arr =
[[118 136 132 134 134 121]
 [126 124 121 122 116 131]
 [126 116 113 118 107 131]
 [125 117 114 119 108 131]
 [117 127 122 131 125 120]
 [127 111 108 114  99 134]]
Rows and columns are numbered from 0.
Give the bottom-left entry.
A: 127
Give the entry at row 0, column 0.
A: 118
Give the entry directly below the largest entry.
A: 124
The entry at row 0, column 2: 132
Give the entry at row 2, column 1.
A: 116
Give the entry just right of the smallest entry.
A: 134
Give the top-right entry.
A: 121
The entry just left of the smallest entry: 114
The smallest entry -> 99
The entry in row 2 and column 0 -> 126
The entry directly above 119 -> 118
The entry directly above the smallest entry is 125
The bottom entry of the column that holds the largest entry is 111

Read these off the table that follows.
1) Find the last entry, reading row by row.
2) Find the entry directly below the largest entry.
3) Find the first entry in the row that holds the largest entry.
4) Find the third entry on the main diagonal.
5) Find the 4th entry, reading row by row.
6) Find the third entry in reading order.
7) Find the fifth entry in reading order.
8) Find the entry directly below 122.
[[127 129 129 127 129 128 128 126 126 131 128]
 [139 118 145 137 135 145 128 117 121 127 115]
 [127 130 148 131 118 133 134 137 137 127 127]
 [127 128 144 132 121 132 133 135 133 127 128]
 [126 126 115 126 132 125 120 124 123 127 130]
 [127 128 135 129 124 129 129 132 131 127 128]
 [122 134 116 124 126 117 130 135 133 130 138]
 [132 125 133 131 130 134 129 125 125 132 123]
 [129 127 128 127 128 127 128 127 126 127 128]
 [123 134 116 123 126 119 131 134 133 126 137]
 [127 130 151 132 118 134 137 139 136 130 126]
 [127 130 125 127 130 127 130 128 130 130 130]
 [129 127 127 129 130 129 130 128 128 128 129]
 [128 129 129 126 129 127 128 127 125 130 129]
 [124 137 135 128 132 126 132 121 123 127 127]
 [127 128 127 129 127 128 127 129 128 130 128]]
1) 128
2) 125
3) 127
4) 148
5) 127
6) 129
7) 129
8) 132

[136 131 115 122 124 139 110 146 145 113 104 105 146 151]
The largest entry?
A: 151
The entry just right of 122?
A: 124

[[131 149 132 105 117 143 130 114 131 123 123 115 137]
 [129 137 138 102 121 141 126 109 120 131 124 125 133]
 [131 149 132 105 117 143 130 114 131 123 123 115 137]
 [131 148 132 105 117 143 130 114 131 123 123 116 137]
 [131 148 132 105 117 143 130 114 131 123 123 116 137]
 [129 138 138 102 120 141 126 108 121 131 124 124 133]
 [129 137 138 102 121 141 126 109 121 131 124 125 133]
 [129 137 138 102 121 141 126 109 120 131 124 125 133]
 [131 149 132 105 117 143 130 114 131 123 123 115 137]
 [129 138 138 102 120 141 126 108 121 131 124 124 133]]
The second entry from the end, reading row by row -> 124
Find the top-right entry.
137
The bottom-right entry: 133
The 3rd entry on the main diagonal -> 132
Find the first entry on the main diagonal.
131
Find the entry in the bottom-left corner.
129
The smallest entry in the first row: 105
Find the second entry in reading order.
149
The smallest entry in the last row: 102
The fifth entry, reading row by row is 117
The third entry on the diagonal from the top-right corner: 123
Find the 2nd entry on the main diagonal.
137

array([123, 134, 118, 130, 123, 130, 124, 123, 130, 110, 156, 128, 136,
       139, 133])
Give the entry just left of the centre entry.
124
The second entry: 134
The 3rd entry from the left -> 118
The 5th entry from the end -> 156
Give the 2nd largest entry.
139
Give the entry just left of 134.
123
The last entry: 133

m = [135 148 154 140 158 129 127]
The entry just right of 129: 127
What is the entry just right of the largest entry?
A: 129

x = ((127, 151, 112, 135, 114, 139, 125, 136, 132, 119, 124, 122, 127, 132), (126, 150, 112, 135, 115, 137, 125, 136, 131, 118, 125, 122, 126, 133), (125, 151, 110, 133, 113, 138, 126, 136, 131, 117, 126, 121, 128, 133))
The entry just left of 137 -> 115
The entry just left of the smallest entry: 151
